Each row below holds a small network's activations on one input, seen along a few directions.
In each table, some parts of the input vary, and every possible input appears once, in random order.
A made-up example of a description, with smaller parts first: values(2) and (point or ring(11) or (line(4) and ring(8))).
Shared parts are said once, and a part with two or three values counts as separate values.
(in the rows, 128 means zero)

Other details of the inputs shift rows strongly along two fixed directions, in all tables alike. That doesn't count.

Rows:
x1: [104 125 108 129 100 113  70 101 169 110 168]
x2: [103 126 111 135  98 140 113 101 128 132 127]
x3: [111 128  65 100 123 137  95  59 112 161 129]
x4: [112 123 103 132  80 126  76  93 149 106 128]
x5: [155 134 162 142 167 136 177 131  92 138 117]
x6: [136 138 169 136 146 129 164 160 163 119 133]
x7: [144 115 111  77 201 156 187  97  74 188  66]
x8: [123 120 126 140  76  89  72 133 172  95 158]
x9: [127 134 106 146 120 115 103 105 106 112 135]
x10: [120 139  64 138 127 104 109  81 105 136 126]
x11: [145 136 184 159 143 123 137 164 125  96 144]
x12: [110 126  59 114 105 118 119  90 119 104 143]
x13: [118 105 117 138  98 115  77 117 168 110 155]
x14: [146 110 150 115 160 145 146 149 126 140 108]
x15: [150 123 106  90 179 124 200 107  84 190  78]
x16: [135 109 196 145 135 137 122 195 163 101 142]
x17: [104 126  44  98 108 136 121  73  87 121 121]
x18: [135 131 178 155 117 144 148 177 159 117 144]
x19: [103 128  78 111 104 132 110 107 109  94 135]
x20: [147 132 133 125 176 139 178 100  68 157  99]
x21: [107 123 117 138  85  99  98 122 148 123 159]
x22: [124 120  98 124  92 116 105 105 116 147 128]
x23: [144 128 158 107 160 129 170 154 107 147  97]
x24: [128 121 113  97 174 145 203 112  50 206  71]
x25: [101 113 101 116 117 139  93  90 119 138 128]
x26: [115 142  83 141 115 115  92  96 104 121 130]
x27: [145 130 178 141 139 126 155 170 176 106 131]
x28: [156 140 168 165 139 121 137 178 133 101 151]
x29: [130 144 168 146 118 138 136 163 162 116 147]
x30: [148 136 173 139 122 135 134 166 171 103 137]
x31: [140 121 159 123 136 122 143 163 121 131 110]
x32: [135 130 101  93 186 130 215 105  69 210  82]
x33: [136 129 156 107 172 148 156 145 125 142 118]
x34: [142 138  96 114 200 140 197 110  44 186  65]
x35: [139 132 184 135 137 137 144 171 157 102 120]
x36: [129 113 170 144 134 129 132 171 168 117 157]
x37: [135 130 193 141 136 120 114 189 197  87 172]
x38: [152 133 168 166 150 109 150 177 141 101 148]
x39: [134 140 159 113 151 130 165 155 114 146 117]
x40: [128 128 137 129 142 144 152 181 128  92 134]
x41: [122 133  92 138 111 117  93  67  98 119 138]
x42: [103 120  68 122 107 127 124  60 117 158 116]
x43: [115 135 104 149 106 110  76 101 116  96 144]
x44: [112 118 103 127  96 134  76 101 145 128 156]
x45: [ 93 126  98 132  85 134  90  83 129 124 127]
x46: [102 127 109 120 108 130  74  98 142 121 151]
x47: [145 120 157 141 135 127 154 157 160 121 118]
x48: [ 97 138 124 129  83 108  75 118 138 111 153]
x49: [ 95 141 129 146  71 124  69 115 169  90 161]
x50: [144 118 133  96 177 149 162 122 108 157  96]
x51: [153 133 156 118 139 124 152 161 132 137 123]
x52: [122 122 113 145  80 131  93 111 153 118 135]
x53: [141 128 160 132 136 133 167 169 118 155 129]
x54: [ 93 137  91 119 101 133  97  72 121 132 121]
x55: [156 120 131  97 177 150 165 126 114 163 101]
x56: [102 129 142 133 103 127  65 131 165  95 164]
x57: [100 140 114 123  92 128  83  92 148 104 135]
x58: [122 107  89 117 108 114  78  88 153 123 137]
x59: [128 129 169 142 136 140 140 211 149  67 148]
x60: [107 142 100 126  78 109  76 102 138 127 158]
x61: [140 106 160 126 156 148 154 160 125 145 115]
x62: [155 134 184 165 147 115 155 162 145 103 155]
x63: [130 148 153 159 144 121 127 177 127 107 130]
x64: [100 139 104 111  92 110  77  93 127 119 138]
x65: [156 130 150 147 166 119 174 136 109 132 130]
x66: [128 138 156 120 149 130 169 156 108 154 119]
x67: [144 151 137 158 141 122 134 169 127 120 135]
x68: [128 127 183 144 121 125 146 187 135 126 142]
x69: [133 118 173 136 129 124 147 178 125 130 119]
x70: [152 116 156 114 170 132 158 150 148 135 122]
x71: [131 146  93 148 118 114 100 113 116 121 138]
x72: [158 121 115 102 160 134 182 125  84 184  83]
x73: [144 132 132 121 146 145 180 175 114 109 131]
x74: [108 119 109 133  74 108  76 112 133 119 141]
x75: [121 122 120 125  88 110  85 123 137 114 134]
x76: [130 138 188 156 130 125 152 184 180 105 151]
x77: [101 113  89 116 109 137  86  80 121 141 135]
x78: [112 129  69 102 109 135 106  50 112 142 100]
x79: [114 136  98 111 111 102 112  95 132 137 137]
x80: [147 110  95  96 184 131 222 104  58 218  63]
x81: [140 122 164 132 141 142 154 158 135 124 101]
x82: [151 115 156 128 135 137 119 160 156 120 135]
x83: [138 135 198 142 109 113 112 198 173  85 156]
x84: [116 143  98 112  90 111  86  95 132 129 146]
x85: [137 145 138 164 142 107 134 170 143 111 141]
x86: [113 130  52 110 104 135 102  95 114 109 138]
x87: [151 106 115 105 174 156 177 119  91 187  90]
x88: [163 135 114 124 182 140 192  99  62 173  97]
x89: [128 126 110 134  86 128  90 107 155 113 131]
x90: [127 121 186 157 110 137 127 181 163  97 133]
x91: [132 126 134 136 140 127 152 182 149  88 148]
x92: [141 133 156 118 149 141 129 151 150 127 142]
x93: [133 117 176 164 107 122 132 178 184  98 146]
x94: [105 126  81  90 135 138  96  61 108 146 115]
x95: [137 137 101 141 111 121 103  73 107 127 145]
x96: [109 145  61 134 117 116  91  80  95 136 118]
x97: [142 111 179 130 144 136 122 177 155 107 128]
x98: [104 140  97 115 102 133  98  75 132 124 126]
x99: [142 140 111  98 173 156 195  98  91 182  83]
x100: [112 116  77 118 110 141 124  68 101 158  95]
Description of these inputs: line(4) and (values(2) or line(5) or (values(3) and ring(6))).
Question: The inputs of x66 and x32 match in every part but the line(4) part. If x83 is changed in the same way as x66 into x32, which row does it become?
Answer: x15
Question: The inputs of x65 and x11 match in every part but the line(4) part. If x12 is changed in the same way as x65 into x11, which row does it become?
Answer: x19
Question: Change only the values(3) part in x75. List by row number the other rows that result.
Answer: x4, x14
Question: Start at x6 and move only the ring(6) part, one step at a time. The first step leads to x27. Which rows follow, in order?
Answer: x47, x93, x42, x76
Question: Start at x52 and move only the ring(6) part, one step at a time. The first step leads to x89. Which rows follow, in order?
Answer: x30, x99, x29, x18

Rows:
x101: [135 121 113 124 134 135 128 105 148 125 122]
x102: [132 121 116 127 130 145 127 104 141 124 122]
x103: [126 129 113 128 130 125 114 128  96 113 123]
x104: [151 128 181 132 159 126 203 198 144 142 122]
x105: [116 143 120 132 129 131 117 120 100 118 126]
x106: [114 117 116 113 108 129 121 135 113 132 114]
x107: [122 118 122 126 130 150 125 104 136 123 122]
x108: [112 123 116 135 104 135 138 119 125 135 120]
x109: [139 137 104 146 131 117 133 112 119 118 129]
x110: [170 136 213 161 166 115 167 170 114 159 124]
x111: [125 133 107 127 140 119 114 129 105 122 133]
x112: [135 137 105 128 138 110 126 119 115 124 142]
x113: [135 139 106 135 136 109 131 113 119 122 139]
x114: [136 137 108 151 126 126 132 111 112 116 129]
x115: [124 125 110 136 104 129 140 119 130 135 119]
x116: [158 123 215 149 150 119 176 180 132 178 114]
x117: [114 121 111 112 117 123 121 136 122 141 124]
x118: [131 121 115 105 140 129 121 111 142 131 135]
x119: [124 116 117 104 141 138 110 121 131 128 127]
x120: [135 119 151 130 132 118 103  93 138 162 119]
x121: [121 124 108 111 116 119 126 133 128 144 130]
x122: [131 123 115 112 139 128 126 106 147 129 132]
x123: [105 132 122 117 107 135 125 128 118 137 116]
x124: [133 137 105 126 139 114 118 126 111 124 139]
x125: [125 112 122 104 131 145 109 120 122 120 117]
x126: [106 135 123 124 104 136 132 121 122 137 118]
x127: [110 133 186 170  37  86  38 206 240  35 222]
x128: [126 125 106 132 109 120 141 120 137 136 120]
x129: [118 146 121 139 126 133 124 113 104 118 129]
x130: [125 135 114 150 126 131 131 111 107 116 130]
x131: [115 127 128 109 131 151 113 113 127 125 118]
x132: [143 131 201 128 172 163 180 183 140 125 115]
x133: [130 120 114 103 141 134 114 118 137 132 133]
Question: What do these inputs look like to the network?
Answer: values(3) and (point or ring(10))
Question: The inputs of x112 and x127 match in every part but the values(3) part. If x124 is changed in the same way as x112 into x127, which row does it become?
Answer: x121
Question: Which other rows agree with x107 in the values(3) part? List them by row number.
Answer: x101, x102, x118, x119, x120, x122, x125, x131, x132, x133

Rows:
x134: [137 114 217 128 149 154 176 188 132 159  94]
x135: [134 117 152  92 201 168 181 116 104 182  75]
x136: [111 118  52 105 135 131 114  77  76 146 121]
x137: [153 133 119 128 186 149 216 109  67 203  87]
x138: [124 117  51  91 174 159 197  77  57 164  77]
x139: [149 125 121 123 190 143 221 106  61 202  88]
x140: [117 137 111 136 109 122  81 144 134  95 152]
x141: [146 137 183 158 153 124 188 199 117 147 104]
x142: [133 144 152 166  68  90  44 140 183  60 181]
x143: [103 116 146 111 100 147  59 137 158 100 145]
x144: [155 119 199 121 158 137 194 182 162 170 125]
x145: [124 139 137 144 117 139 126 172 157  71 143]
x146: [ 97 110  56  67 133 178 128  42  93 160  72]
x147: [115 127  49 111 127 152 138  80  97 127 109]
x148: [134 115  73 126 130 115 115  60  95 147 115]
x149: [129 127  95 133  92  99  71  76 124 105 147]
x150: [109 116 102 100 116 153 111  42 104 185 102]
x151: [114 112 148 137  62 122  18  98 190  84 159]
x152: [ 99 129 106 156  82  99  40 101 169  68 184]
x153: [113 144 139 163  97 104  60 143 181  67 175]
x154: [149 146 211 178 131 122 148 206 164 107 157]
x155: [132 123  58 130 112 118  92  50 104 141 120]
x156: [145 139 201 151 157 118 148 199 152  87 157]
x157: [117 141  45  88 141 129 124  65  59 164 101]
x158: [149 129 160 124 175 128 221 160  68 179  82]
x159: [140 132 169 131 148 144 176 194 133  81 137]
x160: [130 132 165 162 108 126  88 202 167  65 181]
x161: [156 148 153 117 210 137 213 152  87 163  92]
x162: [150 139 196 152 142 121 169 177 129 125 146]
x163: [140 124 188 162 142 119 178 198 126 131 124]
x164: [167 133 196 165 152 121 152 198 153 104 135]
x165: [116 132 122 128 102 114  80 144 130  83 167]
x166: [103 127  60 138  86 112  96  66  98 152 116]
x167: [128 119 169 121 129 119 117 165 201 114 153]
x168: [ 97 111  72  91  74 116  47  94 167 121 157]
x169: [141 147 203 161 126 110 159 206 139 119 130]
x170: [115 150  84 130  94 109  96  60 107 147 135]
x171: [136 113 169 105 143 152 176 197 184 111 127]
x172: [119 132  64 122 142 128 116  64 101 145 119]
x173: [127 142  81  98 155 149 176 103  82 139  91]
x174: [ 96 112  96 116  48  99  60  93 174 136 144]
x175: [126 107 107 113  79 104  62  93 188 121 150]
Question: The inputs of x154 and x153 match in every part but one. If x144 is changed in the same way as x154 into x153, which row does it become?
Answer: x167
Question: What do these inputs look like to the network?
Answer: line(6) and (values(2) or ring(5))
Question: Change only the ring(5) part in x163. List by row number the other rows that result.
Answer: x141, x158, x166, x169
Question: Which other rows agree with x136 in the line(6) part? List them by row number.
Answer: x140, x143, x157, x160, x165, x168
Question: Change only the ring(5) part in x142. List by row number the other rows that result.
Answer: x148, x149, x155, x164

Rows:
x176: [105 129  85 123  84 117  79  67 141 123 140]
x177: [122 131 129 123 135 128 127 140 124 125 130]
x178: [128 127 132 129 126 139 129 135 124 119 122]
x179: [123 124 124 126 125 133 136 141 124 121 130]
x180: [128 128 146 128 130 131 126 124 130 131 124]
x181: [126 132 142 127 124 136 128 129 126 129 123]
x182: [129 125 133 129 132 137 130 130 128 117 122]
x183: [132 127 129 123 141 129 130 130 135 125 136]
x184: [135 128 134 125 142 129 123 129 133 129 131]
x185: [126 131 137 128 119 127 134 133 132 139 127]
x186: [126 122 138 131 125 125 124 137 126 138 123]
x187: [105 129  84 124  80 110  76  73 140 128 136]
x188: [132 126 139 126 131 128 121 134 124 131 127]
x189: [132 131 129 124 142 136 127 131 132 121 132]
x190: [137 139 132 148 136 119 131 127 110 117 132]
x191: [118 133 138 129 124 133 131 133 127 132 123]
x192: [129 141 128 149 131 118 132 136 108 121 132]
x193: [135 126 131 124 135 121 131 130 136 129 132]
x194: [129 132 141 130 132 137 129 123 136 132 127]
x195: [129 131 131 121 134 135 126 136 122 119 128]
x196: [131 129 127 123 140 133 131 131 135 121 135]
x197: [130 126 121 127 127 128 137 138 134 121 125]
x198: [130 127 139 130 131 130 131 123 138 137 131]
x199: [134 120 143 129 130 126 122 128 128 133 122]
x200: [137 121 140 132 133 128 123 127 134 138 126]
x201: [126 130 144 128 129 135 129 124 130 127 123]
x202: [132 128 136 123 134 128 122 135 123 127 127]
x203: [131 129 128 122 127 123 131 140 129 133 131]
x204: [134 126 130 127 128 118 131 135 135 136 127]
x205: [136 140 131 148 132 120 130 132 106 119 132]
x206: [127 127 125 129 121 133 137 139 130 125 125]
x207: [131 126 130 132 134 139 130 129 134 122 125]
x208: [119 130 137 128 120 131 135 133 128 133 128]
x209: [127 130 144 128 125 132 126 128 125 134 124]
x210: [129 125 132 132 131 136 134 127 137 127 128]
x211: [134 116  31  64 203 163 210  27  12 227  34]
x212: [130 129 143 131 133 132 126 123 136 136 128]
x213: [127 119 136 130 120 123 129 137 126 139 127]
x214: [130 130 125 122 133 121 134 137 134 126 130]
x215: [125 126 130 123 129 123 130 140 125 131 132]
x216: [127 126 138 130 130 136 130 127 129 122 121]
x217: [106 124  75 126  89 124  74  73 140 112 142]
x218: [128 131 126 121 128 126 133 140 129 128 133]
x219: [135 126 131 124 140 126 127 130 136 129 134]
x220: [130 131 123 122 131 125 135 138 134 122 128]
x221: [130 128 135 121 140 130 125 130 127 120 129]
x222: [132 123 125 128 136 136 134 132 135 120 131]
x223: [130 127 139 129 126 125 135 124 138 136 129]
x224: [113 118  84 124  85 109  74  71 138 130 139]
x225: [136 126 137 128 139 128 122 128 134 134 130]
x226: [135 121 133 130 122 118 131 134 136 139 123]
x227: [135 124 134 127 137 126 127 128 136 135 133]
x228: [120 125 131 131 121 133 137 136 127 128 126]
x229: [130 125 132 132 127 131 138 127 137 126 126]
x230: [120 131 140 129 125 129 129 133 127 137 124]
x231: [135 142 124 148 125 115 138 136 112 124 135]
x232: [136 123 134 126 132 121 131 128 136 134 131]
x233: [123 128 128 121 131 126 132 140 125 126 134]
x234: [128 127 122 125 124 133 137 141 128 123 128]
x235: [131 124 127 130 128 132 138 130 137 122 126]
x236: [121 127 128 130 127 135 132 139 125 122 122]
x237: [130 138 126 148 128 116 138 136 108 123 135]
x238: [129 126 130 126 130 139 128 137 122 117 125]
x239: [125 133 135 127 118 131 136 133 132 135 127]
x240: [126 124 133 126 126 123 129 138 126 136 131]
x241: [132 129 126 122 135 128 136 131 135 121 133]
x242: [119 128 133 132 125 135 132 136 126 126 122]
x243: [130 127 135 133 133 138 130 126 135 126 125]
x244: [136 119 137 131 131 126 127 128 137 138 129]
x245: [133 124 141 126 136 126 122 129 128 129 127]
x246: [132 129 132 124 143 132 125 129 133 124 133]
x247: [132 127 131 125 124 122 130 138 130 138 130]
x248: [132 125 128 128 137 139 129 131 132 119 128]
x249: [137 141 124 150 129 111 137 133 118 121 133]
x250: [133 122 142 129 125 128 122 132 124 135 123]
x251: [129 130 133 121 135 132 125 135 122 122 129]
x252: [133 123 134 129 118 123 130 137 130 141 126]
x253: [124 129 131 124 134 125 124 140 125 129 128]
x254: [122 129 126 121 129 130 134 141 125 122 133]
x255: [128 127 128 132 123 128 138 133 137 128 122]
x256: [127 132 134 129 122 126 137 130 138 133 123]
x257: [139 140 129 150 139 121 131 126 115 121 135]
x258: [126 129 129 130 119 132 137 136 131 129 125]
x259: [121 128 139 129 121 127 133 133 128 138 128]
x260: [138 138 127 149 137 118 134 127 118 121 138]
x261: [132 123 125 127 131 131 138 132 135 119 130]
x262: [127 128 136 130 125 138 129 132 124 124 121]
x263: [128 132 124 121 127 129 135 141 128 125 132]
x264: [128 129 138 129 131 135 133 123 138 133 130]
x265: [121 132 127 122 134 132 129 141 124 121 129]
x266: [132 127 129 122 136 124 134 130 135 124 134]
x267: [108 126  84 118  94 114  60  72 132 114 141]
x268: [122 127 126 127 130 135 131 141 123 120 125]
x269: [109 128  75 119  88 105  70  79 139 120 141]
x270: [129 129 132 122 139 134 127 131 127 116 128]
x271: [139 138 127 149 132 114 137 128 119 120 137]
x272: [129 126 124 130 125 129 138 136 136 123 122]
x273: [122 124 127 129 123 133 137 139 126 123 126]
x274: [125 127 135 127 131 125 124 138 125 134 127]
Question: What do these inputs look like to the network?
Answer: ring(9) and (point or ring(10))
Question: The inputs of x272 and x235 match in every part but the ring(9) part. If x220 is changed in the same way as x272 into x235, which row does it become?
Answer: x241
Question: The inputs of x181 and x201 match in every part but the ring(9) part. If x238 is changed in the same way as x181 into x201, which row does it become?
Answer: x211
Question: The inputs of x206 and x178 match in every part but the ring(9) part. If x263 is changed in the same way as x206 into x178, which row does it become?
Answer: x195
Question: Which other rows agree with x183 in the ring(9) part? List them by row number.
Answer: x196, x198, x210, x217, x219, x222, x227, x244, x260, x264
Question: Which other rows agree with x225 in the ring(9) part? List them by row number.
Answer: x184, x189, x194, x200, x207, x212, x243, x246, x248, x257
Question: Start at x233 and move only the ring(10) part, one step at a time. The first step leads to x254. Which rows follow, in order?
Answer: x179, x273, x228, x208, x259, x213, x240, x215
